Each row has a name. Each question is about the rows just above it. Places in a row count from 1.

benen: [122 137 108 149 115 153 158 118 128 148 107 100  69 119 168 162 152 114
 159 159 112 114 121 100 143 137  52 140 108  61 179 139 134 116 122  73
  98  82 105  96 107]
feg: [137 164 141 125  94 134 106 125 152 129 126 107 140 113 133 188  69 139
 121 137 138 187 109 148  90 136 199 152 105 146 161  74 140 166 166 138
 196 131 100 122 141]
Mumol: [110 173 119 142  91 150 138 142 121 136 100 106  85 124 166 141 167 122
 146 139  74  98  84 125  94 125 111 151  92  63 203 166 146 127 144  86
 114  91  96 105 135]
reke: [130 113 117 115 121  97 104 156  95  92 122 133 173 135  96  80 140 142
  95 112  90  80 105 150 106 106 225 129 154 148 104 164 128 123 148 177
 124 175 118 152 141]
Where does [122 137 108 149 115 153 158 118 128 148 107 100  69 119 168 162 152 114
 159 159 112 114 121 100 143 138  52 140 108  61 179 139 134 116 122  73
  98  82 105  96 107] differ from benen, and what was there? => 26, [137]
Changed Mumol: [110 173 119 142  91 150 138 142 121 136 100 106  85 124 166 141 167 122
 146 139  74  98  83 125  94 125 111 151  92  63 203 166 146 127 144  86
 114  91  96 105 135]. Place and old value: => 23, [84]
Changed feg: [137 164 141 125  94 133 106 125 152 129 126 107 140 113 133 188  69 139
 121 137 138 187 109 148  90 136 199 152 105 146 161  74 140 166 166 138
 196 131 100 122 141]. Place and old value: => 6, [134]
Where does [137 164 141 125  94 134 106 125 152 129 126 107 140 113 133 188  69 139
 121 137 139 187 109 148  90 136 199 152 105 146 161  74 140 166 166 138
 196 131 100 122 141] differ from feg, and what was there? => 21, [138]
Where does [110 173 120 142  91 150 138 142 121 136 100 106  85 124 166 141 167 122
 146 139  74  98  84 125  94 125 111 151  92  63 203 166 146 127 144  86
 114  91  96 105 135] differ from Mumol, and what was there? => 3, [119]
One entry of feg was changed: [137 164 141 125  94 134 106 125 152 129 127 107 140 113 133 188  69 139
 121 137 138 187 109 148  90 136 199 152 105 146 161  74 140 166 166 138
 196 131 100 122 141]. Where, and from what? => 11, [126]
One entry of reke was changed: [130 113 117 115 121  97 105 156  95  92 122 133 173 135  96  80 140 142
  95 112  90  80 105 150 106 106 225 129 154 148 104 164 128 123 148 177
 124 175 118 152 141]. Where, and from what? => 7, [104]

mimer: [220  97  76  37 125 112  96 165 172 161 185  76]
vik: [188 136 160 109 118 103  90 181 125 160 231 118]
sitik: [195  86  70  71  90  72 118 165 164 104 168 108]
Mafef: [149 125 178  99 146  55 115  90  35 134 151 118]
tuzu: [114 156  81 132 140  70 112 145 130 143 153  95]
Where does [114 156  81 132 140  70 112 145 130 143 153  96] differ from tuzu, and what was there? => 12, [95]
Changed sitik: [195  86  70  71  90  72 118 165 165 104 168 108]. Place and old value: => 9, [164]

domud: [135  86 166 185 155 146 159 160  87  96 199 200  57 191  60 211 197 140
 132  45 144  89]
vab: [ 99  79 138  50  87  90 158 113 149 237 141 132 179 239  75  45 112 155
 195 191  81  95]
kom: [157 169 156 131 113 130 117 128 168  87 108 106 135 124 113  90 129 132
 125 152 128 141]
Lamop: [ 91 109  62 116 146 129 119 113  90 173 111 118 146  60 208 160  90 106
 110 123 134 142]
fekog: [ 85  98  58 122 152 130 121 118  77 175 120 128 137  60 209 177  98 105
 107 110 136 137]
Fira: [154 164 153 130 113 128 118 130 162  94 112 108 134 128 112  93 129 132
 127 150 128 140]
batev: [188 218 171 147 110 138  95 128 196  33  83  80 134  92 118  71 125 128
 106 164 139 163]
Pufep: [104 105  91 133 146 132 128 124  92 150 132 137 124  95 169 167 118 116
 116 105 133 128]
Where does [188 217 171 147 110 138  95 128 196  33  83  80 134  92 118  71 125 128
 106 164 139 163] differ from batev, and what was there? => 2, [218]
Changed kom: [157 169 156 131 114 130 117 128 168  87 108 106 135 124 113  90 129 132
 125 152 128 141]. Place and old value: => 5, [113]
Changed Pufep: [104 105  91 133 146 132 128 124  93 150 132 137 124  95 169 167 118 116
 116 105 133 128]. Place and old value: => 9, [92]
Where does [157 169 156 131 113 130 117 128 168  87 108 106 135 123 113  90 129 132
 125 152 128 141] differ from kom, and what was there? => 14, [124]
Where does [189 218 171 147 110 138  95 128 196  33  83  80 134  92 118  71 125 128
 106 164 139 163] differ from batev, and what was there? => 1, [188]

zutuv: [169 130 170 107 166 124 112  77 158 113 121 151 119 120 128 121 188  75
 118 129 219 140 101 187 139 136 114 166 154 107 122 143  92 173 107 114
 173 126  93 130 115 140 149  87 159 157 108 116 173 144  98 156 126 153
 141 173 125 138 144 108 100 117 169]
bimot: [ 94 160 175 114 114 141 114 135 110  99 178 148 121  91 140  66 123 141
 119 122 141 112 179  98  70 138 128 106 108 139  73  63 169  84 143 147
 131 195 119 134 121 129 131 158 139 154 127 155 147 133 142  60 133 133
 120  97 119 159  87 137 109 136 165]
Gup: [ 94 160 175 114 114 141 114 135 110  99 178 148 121  91 140  66 123 138
 119 122 141 112 179 124  70 138 128 106 108 139  73  63 169  84 143 147
 131 195 119 134 121 129 131 158 139 154 127 155 147 133 142  60 133 133
 120  97 119 161  87 127 109 136 165]
Doren: [ 94 160 175 114 114 141 114 135 110  99 178 148 121  91 140  66 123 141
 119 122 141 112 179  98  70 138 128 106 108 139  73  63 169  84 143 147
 131 195 119 134 121 129 131 158 139 154 127 155 147 133 142  60 133 133
 120  97 119 159  87 127 109 136 165]
One entry of Gup was changed: [ 94 160 175 114 114 141 114 135 110  99 178 148 121  91 140  66 123 138
 119 122 141 112 179 124  70 138 128 106 108 139  73  63 169  84 143 146
 131 195 119 134 121 129 131 158 139 154 127 155 147 133 142  60 133 133
 120  97 119 161  87 127 109 136 165]. Where, and from what? => 36, [147]
One entry of bimot was changed: [ 94 160 175 114 114 141 114 135 110  99 178 148 121  91 140  66 123 141
 119 122 141 112 179  98  70 138 128 106 108 139  73  63 169  84 143 147
 131 195 119 134 121 129 131 158 139 154 127 155 147 133 142  60 133 133
 120  97 119 159  87 137 108 136 165]. Where, and from what? => 61, [109]
Where does [169 130 170 107 166 124 112  77 158 113 121 151 119 120 128 121 188  75
 118 129 219 140 101 187 139 136 114 166 154 107 122 143  92 173 108 114
 173 126  93 130 115 140 149  87 159 157 108 116 173 144  98 156 126 153
 141 173 125 138 144 108 100 117 169] differ from zutuv, and what was there? => 35, [107]
Where does [ 94 160 175 114 114 141 114 135 110  99 178 148 121  91 140  66 123 141
 119 122 141 112 179  98  70 138 128 106 108 139  73  63 169  84 143 147
 131 195 119 134 121 129 131 158 139 154 127 155 147 133 142  60 133 133
 120  97 119 160  87 137 109 136 165] differ from bimot, and what was there? => 58, [159]

